Look-ups in named tables: a row name and a column name give one cell, copied from the table.

Table diga
cols = guz, bizera, fal, ton, roralur, mub
gof: [68, 71, 55, 35, 93, 12]
kanu: [91, 26, 71, 47, 15, 60]
guban: [93, 20, 74, 52, 13, 55]
suku: [63, 72, 53, 27, 92, 13]
nom: [69, 71, 53, 30, 90, 9]
lonavo: [67, 73, 55, 29, 90, 12]
sos: [64, 24, 59, 53, 3, 74]
timebid: [91, 20, 76, 47, 14, 56]
mebipir: [93, 23, 74, 50, 12, 57]

guz of suku: 63
fal of timebid: 76
guz of mebipir: 93
bizera of suku: 72
bizera of kanu: 26
roralur of mebipir: 12
ton of nom: 30
roralur of nom: 90
ton of gof: 35
roralur of guban: 13
guz of timebid: 91
bizera of timebid: 20
ton of mebipir: 50
roralur of gof: 93
fal of guban: 74

Table pef
|  | lunop | sevele | kos |
|---|---|---|---|
| bibo | -6089 | 971 | 3212 |
| kat | -6986 | 4048 | 1797 |
| mos | -692 | 5091 | -2240 |
| fumer | -8054 | 4995 | -2291 |

lunop of mos is -692
sevele of kat is 4048
lunop of fumer is -8054
kos of fumer is -2291
kos of kat is 1797
sevele of fumer is 4995
lunop of kat is -6986
sevele of mos is 5091
lunop of bibo is -6089
sevele of bibo is 971

Table pove
,mipe,nit,madite,tavaf,razif,lar,kivesul,bav
gog,-1112,-691,-479,215,1837,-4076,1999,-2752
dap,-923,-3571,-523,-1335,2017,-1338,1337,-5606
lotuzon,978,-2222,-341,-1666,-4117,2300,-3295,-694
sabegan,-222,5822,359,806,1106,-3753,-68,1649
zegasa,-183,345,-104,-12,394,470,-3919,-679
fupul,-937,1276,-1060,-1700,412,-2059,-45,-250
gop,732,2905,-96,-980,506,-365,-1171,-4097
mobuf,1256,2148,-282,789,-1097,393,-490,-2912
vebukap,942,-2399,-2844,-1258,-588,-322,-903,87
zok,-1800,-6226,-48,-1330,1775,-991,879,-4879
tok,206,-91,19,-3057,-667,-1186,-812,-2570
tarut,272,1083,-2028,-2010,-2129,2549,747,-29
zedon,-2120,-2129,1979,-1123,2448,-885,1851,-249
sinap,281,1220,-1157,266,2682,-627,29,5831

What is the bav of gop in pove?
-4097
What is the mipe of zegasa in pove?
-183
What is the mipe of gop in pove?
732
What is the lar of lotuzon in pove?
2300
What is the nit of zedon in pove?
-2129
What is the lar of fupul in pove?
-2059
What is the mipe of sabegan in pove?
-222
What is the kivesul of zegasa in pove?
-3919
What is the madite of lotuzon in pove?
-341
What is the bav of fupul in pove?
-250
What is the nit of sabegan in pove?
5822
What is the kivesul of vebukap in pove?
-903
What is the madite of tok in pove?
19
What is the nit of sinap in pove?
1220
What is the madite of gop in pove?
-96
What is the mipe of sinap in pove?
281
What is the lar of zok in pove?
-991

